A small network was shown many inputs. Here are its activations along a few directions, one row for each input.
In each table, some parts of the input vary, and every possible input appears once, in random order.
Descriptions start from the smaller parts, as in this example, which fits no table here: one of 4 places along a line, together with either a single point or one of 11 places along a line or (one of 3 separate values, together with one of 8 places around a ring).
Shared parts are said once, and a part with two or three values counts as separate values.
In the rows, zero is written as 128.

Other details of the inputs vary at random and push rows far along two fixed directions, the same in every table; ignore that.

A family of inputs:
x1: [215 143  86  93 159 106 102 157 114 131  86 160 157 115]
x2: [ 99 100 155 157  45 106 135 160 117 123 155  91 121 166]
x3: [198 144  93 101 153 102 105 157 113 127  93 157 152 119]
x4: [ 70 122 135 137 220 194 165  69 153 116 163 127 116 102]
x5: [129 122 143 132  38  87 115 179 108 123 113 107 134 164]
x6: [ 82 116 123 143 217 187 156  77 156 116 164 126 112 110]
x7: [101  98 158 140  40 121 140 155 112 129 146  86 135 165]
x8: [ 80 103 160 143  44 129 140 149 121 122 142  83 128 164]
x9: [ 81 121 128 141 212 187 160  81 158 118 165 131 108  97]
x10: [210 141  86 102 143  97 101 166 121 130  92 161 144 115]
x11: [203 153  88  88 153 105  99 160 120 126  75 164 149 104]
x12: [213 147  87 104 157  95 103 163 124 129  92 171 139 104]
x13: [ 90 109 164 144  38 111 135 159 117 120 137  91 124 160]
x14: [ 73 109 157 149  79 134 141 134 124 115 146  92 124 157]
x15: [ 72 124 126 132 214 191 153  76 153 111 146 124 119 111]
x16: [100 130 176 146  18  94 120 108 110 160 144 102 116 159]
x17: [209 151  88  99 161  98 102 159 116 130  86 166 151 115]
x18: [ 83 148 142 149 202 163 137  33 160 154 160 148  93  93]
x19: [ 80 122 131 130 210 192 163  77 149 119 157 127 121 101]
x20: [ 98 104 157 160  44 105 136 162 119 125 153  95 115 166]
x21: [202 181 103  97 139  83  81 110 121 160  72 179 132 101]
Description of these inputs: one of 3 separate values, together with either a single point or one of 6 places around a ring.
Changing only the choice among 3 separate values turns x10 into x8. The same change can be made to x9. Which row results?
> x11
Which other rows does x5 become when the choice among 3 separate values takes its other values? List them by row number.
> x17, x20
Which other rows does x1 become when the choice among 3 separate values takes its other values? List them by row number.
> x6, x15

A family of inputs:
x22: [157 130 115  97 170 153 134 110 113 137 116 132 165 119]
x23: [133 135 122 137 215 157 141  53 146 155 170 152 113  96]
x24: [ 62 132 169 152  54 118 121  99 122 141 134  94 116 168]
x25: [177 121 101 138 171 123 132 127 132 137 154 152 125 114]
x26: [ 26 131 158 140 152 180 151  76 139 110 138  95 128 148]
x27: [ 91 118 131 131 115 133 129 152 125  94 117 104 138 157]
x28: [116  83 131 151 112 143 157 157 123 118 175 100 131 152]
x29: [ 93 119 140 171 104 108 126 136 137 117 151 116  98 153]
x30: [162 145 142 126  56  74 104 145 120 154 113 145 113 117]
x31: [ 75 121 118 152 204 165 143 120 155  94 144 127 110 131]
x32: [ 83 125 161 115  79 147 145 124 122 124 120 101 131 130]
x33: [ 99 128 114 106 217 192 154 109 154  99 124 135 127  86]
x34: [136 141 157 115  24  94 110 138 111 153 105 118 128 134]
x35: [207 144 100 118 115  74 102 179 130 133  98 169 121  99]
x36: [160 117 120 120  76  97 122 207 124 112 108 127 129 128]
x37: [ 87 137 155 162  87 101 116 105 129 142 144 118  99 152]
x38: [210 130  66  82 239 156 125 137 123 115 101 161 170  95]
x39: [231 148 102  89 114  89  91 130 100 169  91 158 161 123]
Describe the family of inputs behind these rows.
> one of 3 separate values, together with one of 6 places around a ring
Changing only the place on the ring of 6 turns x38 into x22. The same change can be made to x27. Which row results?
> x26
Which other rows does x24 become when the choice among 3 separate values takes its other values? List them by row number.
> x34, x39
Which other rows does x32 become when the place on the ring of 6 takes its other values? List them by row number.
> x30, x33, x34, x35, x36
